Each row has a name. After each piece below comes the name of the row it's from, unless a question asks for something else. Each question is about the rows just above it.

[158 150 102 127 110 122 112 134 192 138  76 157 125  75 127 145 122 118
 124  45 137 144 116]  C
[120  57 122 124 132  94 114  95 117 188 102 143 179 149 121 125 111 119
 103 170 122 145 126]  S
[120  58 133 115 132 108 103 114 113 177 109 131 200 166 124 121 117 141
 105 176 144 135 117]  B
[100  96 151 131  91  69 124  79 114 119 102  95 103 110  82 147 104 116
 107 107 147 170 123]  U
[144 140 106 125 102 114 108 112 182 136  68 143 124  82 125 148 115 118
 129  49 148 150 112]  H
[ 96 179 111 129 152 166 165 172 130  80 132  98  75  81 130 119 131 129
 159 120 123  54 155]  W
[120  57 130 117 133 106 105 110 115 181 107 134 197 163 124 121 116 136
 105 175 140 137 118]  X
[167 171 105 142 140 147 141 166 184 130 110 160 107  61 125 121 149 123
 110  48 117 120 138]  P
[166 166 141 125 142 165 117 147 108 117 192 152 142 201 175 125 155 140
 153 167 114 138 115]  T
B in full: : [120  58 133 115 132 108 103 114 113 177 109 131 200 166 124 121 117 141
 105 176 144 135 117]
W in full: : [ 96 179 111 129 152 166 165 172 130  80 132  98  75  81 130 119 131 129
 159 120 123  54 155]
U in full: : [100  96 151 131  91  69 124  79 114 119 102  95 103 110  82 147 104 116
 107 107 147 170 123]
P in full: : [167 171 105 142 140 147 141 166 184 130 110 160 107  61 125 121 149 123
 110  48 117 120 138]

[179 112 157 128 113 104 112 116  86 103 145  90 116 102  93  98 109  86
  99 132  79 151  99 160 135 161  88 103 114  79  97 173 119 126 132 116
  89 110 148 108 101 100  89 117  94  98 152 182 132 147 138 150 155 136
 181 153 152 121 144 164] -> R
[139 137 105 116 117 106 129 123  98  79  98  49 118  73 121  99 104  93
 117 136  85 165 117 114 115 147  71 120  89 109  72 163  82 133 105 105
  93  78 130  98  66  99  73 120 112  73 125 141  92 107  92 168 127 135
 158 174 128  97 147 157] -> Q
[179 112 157 128 113 104 112 116  86 103 145  90 116 102  93  98 109  86
  99 132  79 151  99 160 135 161  88 103 114  79  97  66 165 107 132 139
 184 173 133 157 158 143 196 150 180 164 106  51 145  80 108 100  79 170
  56 121 104  93 136 102] -> Y
find: [ 99  73 120 112  73 125 141] : Q
Q in full: : [139 137 105 116 117 106 129 123  98  79  98  49 118  73 121  99 104  93
 117 136  85 165 117 114 115 147  71 120  89 109  72 163  82 133 105 105
  93  78 130  98  66  99  73 120 112  73 125 141  92 107  92 168 127 135
 158 174 128  97 147 157]
R in full: : [179 112 157 128 113 104 112 116  86 103 145  90 116 102  93  98 109  86
  99 132  79 151  99 160 135 161  88 103 114  79  97 173 119 126 132 116
  89 110 148 108 101 100  89 117  94  98 152 182 132 147 138 150 155 136
 181 153 152 121 144 164]
find: [179 112 157 128 113 104 112 116  86 103 145  90 116 102  93  98 109  86
  99 132  79 151  99 160 135 161  88 103 114  79  97  66 165 107 132 139
 184 173 133 157 158 143 196 150 180 164 106  51 145  80 108 100  79 170
  56 121 104  93 136 102] : Y

[159 191 140  81] -> K
[108 117  71 149] -> D
[169 140 191  81] -> J
K in full: : [159 191 140  81]
find: [140 191  81] : J
D in full: : [108 117  71 149]

[174 163  64 186 128  66 183 142 148 118 128 116 141 146  91  55 136 116
 135 115  87 187 129 139  88  97 182 187 187 109  58 143 134 120 116  59
 179  79 154  59 117 183] = lipi
[ 70  62  90 108 120 101 160 122  63 145 129  73 189 184 117 163 136  74
 142 132 102 160 126 146  82 106 161 159 159 163 146 129 149 171 105 183
  95  86 117 126 141 160] = Bemat
[154 173 133 123 140  98  77 118 171  90 195 172 124 132 172 123 185 172
 182  85 172  81 127 177  81 172  76  81  82 112 113 107  78 101 165 132
 129  83 181 109  90  78] = fekeg
[ 61  84 128  78  84 133 145  70  95 205 104 104 183 173 119 139 113 104
 117 200 119 146  83 121 142 112 146 146 146 102 134  75 198 205  95 146
  67 141 101 131 204 145] = reror
[165 161 104 177 119 125 181 152 156 137  81 123 110 111  73  72  89 122
  89 145  78 179 129  93 162  80 181 179 179 110  88 158 154 119  97  61
 175 154 104 101 140 180] = Tefof
[177 129  67 195 110  94 166 147 101 120 155  75 137 148  65  87 162  75
 163 119  60 169 120 165 114  66 165 169 169 113  90 154 123 118  80  85
 187 107 174  89 120 166] = posot
[137 182 130 105  96 102  93  75 185 148 176 174 156 161 150  96 175 174
 174 146 156  99  83 173 110 152  93  99  99  63  92  69 142 146 135  94
 109 106 175  96 148  95] = sok
[120 157 200 102 144 189  93 136 172 127  94 177  69  65 159 146  85 176
  81 140 169  89 142  77 187 163  93  89  89 131 162 133 123 107 157 127
 113 190  82 178 131  92] = tevu
[116 139 129 126 200 103 153 175 155  84  77 167  98  92 177 125  72 167
  71  82 166 151 193  71  86 180 154 151 150 181 120 167  97  94 197 136
 125  89  73 116  83 153] = Maseb
[135 165  84 126 121  61 146 100 165 125 158 153 178 180 144  77 162 154
 162 114 140 151 108 165  65 145 147 151 151  92  68  95 133 142 144  91
 122  61 165  64 123 148] = Sosi
[119 152 138 119 197 101 148 161 168  95  77 178  95  88 185 118  72 178
  71  93 177 148 186  70  86 188 149 148 147 164 113 149 109 102 200 126
 119  88  74 111  95 149] = Bev
[ 77 121 133  80  86 128 143  66 137 201 100 137 172 163 128 115 106 137
 109 199 132 144  80 112 144 127 143 144 144  82 116  67 197 196 110 114
  74 140 102 119 201 143] = vagak
reror in full: : [ 61  84 128  78  84 133 145  70  95 205 104 104 183 173 119 139 113 104
 117 200 119 146  83 121 142 112 146 146 146 102 134  75 198 205  95 146
  67 141 101 131 204 145]
sok in full: : [137 182 130 105  96 102  93  75 185 148 176 174 156 161 150  96 175 174
 174 146 156  99  83 173 110 152  93  99  99  63  92  69 142 146 135  94
 109 106 175  96 148  95]
Sosi in full: : [135 165  84 126 121  61 146 100 165 125 158 153 178 180 144  77 162 154
 162 114 140 151 108 165  65 145 147 151 151  92  68  95 133 142 144  91
 122  61 165  64 123 148]
posot in full: : [177 129  67 195 110  94 166 147 101 120 155  75 137 148  65  87 162  75
 163 119  60 169 120 165 114  66 165 169 169 113  90 154 123 118  80  85
 187 107 174  89 120 166]
Which row holds [ 73  72  89 122  89 145  78 179 129  93 162  80]? : Tefof

[174 130 119 131 165 160]  N
[139 125 179 182 123  72]  V
[167 130 168 204 125 110]  G
[167 130 168 204 125  82]  E
[151 123  86  80  70 164]  A
[167 130 168  62  79 158]  L
N in full: : [174 130 119 131 165 160]
Which row holds [167 130 168  62  79 158]? : L
L in full: : [167 130 168  62  79 158]

[116 114 178  87] = sila
[106  56 157  87] = bes
[ 99 103  56 157] = dito
[116 114 108 167] = sol
[110 167 101 184] = vot
[119 100 132 137] = Lanon
find: [108 167] : sol
Where do [103  56 157] appear? : dito
find: [ 56 157  87] : bes

[106  98  79 128  93 137  62 134 152 132 127 118 135 180 137  87 136 122
 136 121 142 120 187 107 108 203 118 144 153  91 151 150 121 146 168 142
 122 111 173 137 123  82 139 106 137] = gog
[120 106  75 130  82 165  55 128 140 127 151 118 149 206 133  63 156 139
  98 110 132 125 190 104 117 213 108 122 156  87 166 161 106 150 165 141
 128 117 153 128 137  80 130 107 128] = Zesub
[132 133 125 132 128 135 124 128 126 131 127 126 128 126 123 129 130 127
 125 128 126 128 134 129 127 130 128 137 129 125 132 128 124 131 130 127
 128 133 131 134 132 136 129 127 128] = rof
[121 106  76 134  80 164  58 128 139 128 150 118 151 204 133  66 156 139
  99 112 130 125 188 103 118 211 107 123 157  85 167 158 104 149 163 139
 125 120 156 127 141  83 131 108 128] = zavi
zavi in full: : [121 106  76 134  80 164  58 128 139 128 150 118 151 204 133  66 156 139
  99 112 130 125 188 103 118 211 107 123 157  85 167 158 104 149 163 139
 125 120 156 127 141  83 131 108 128]
rof in full: : [132 133 125 132 128 135 124 128 126 131 127 126 128 126 123 129 130 127
 125 128 126 128 134 129 127 130 128 137 129 125 132 128 124 131 130 127
 128 133 131 134 132 136 129 127 128]
Zesub in full: : [120 106  75 130  82 165  55 128 140 127 151 118 149 206 133  63 156 139
  98 110 132 125 190 104 117 213 108 122 156  87 166 161 106 150 165 141
 128 117 153 128 137  80 130 107 128]
gog in full: : [106  98  79 128  93 137  62 134 152 132 127 118 135 180 137  87 136 122
 136 121 142 120 187 107 108 203 118 144 153  91 151 150 121 146 168 142
 122 111 173 137 123  82 139 106 137]

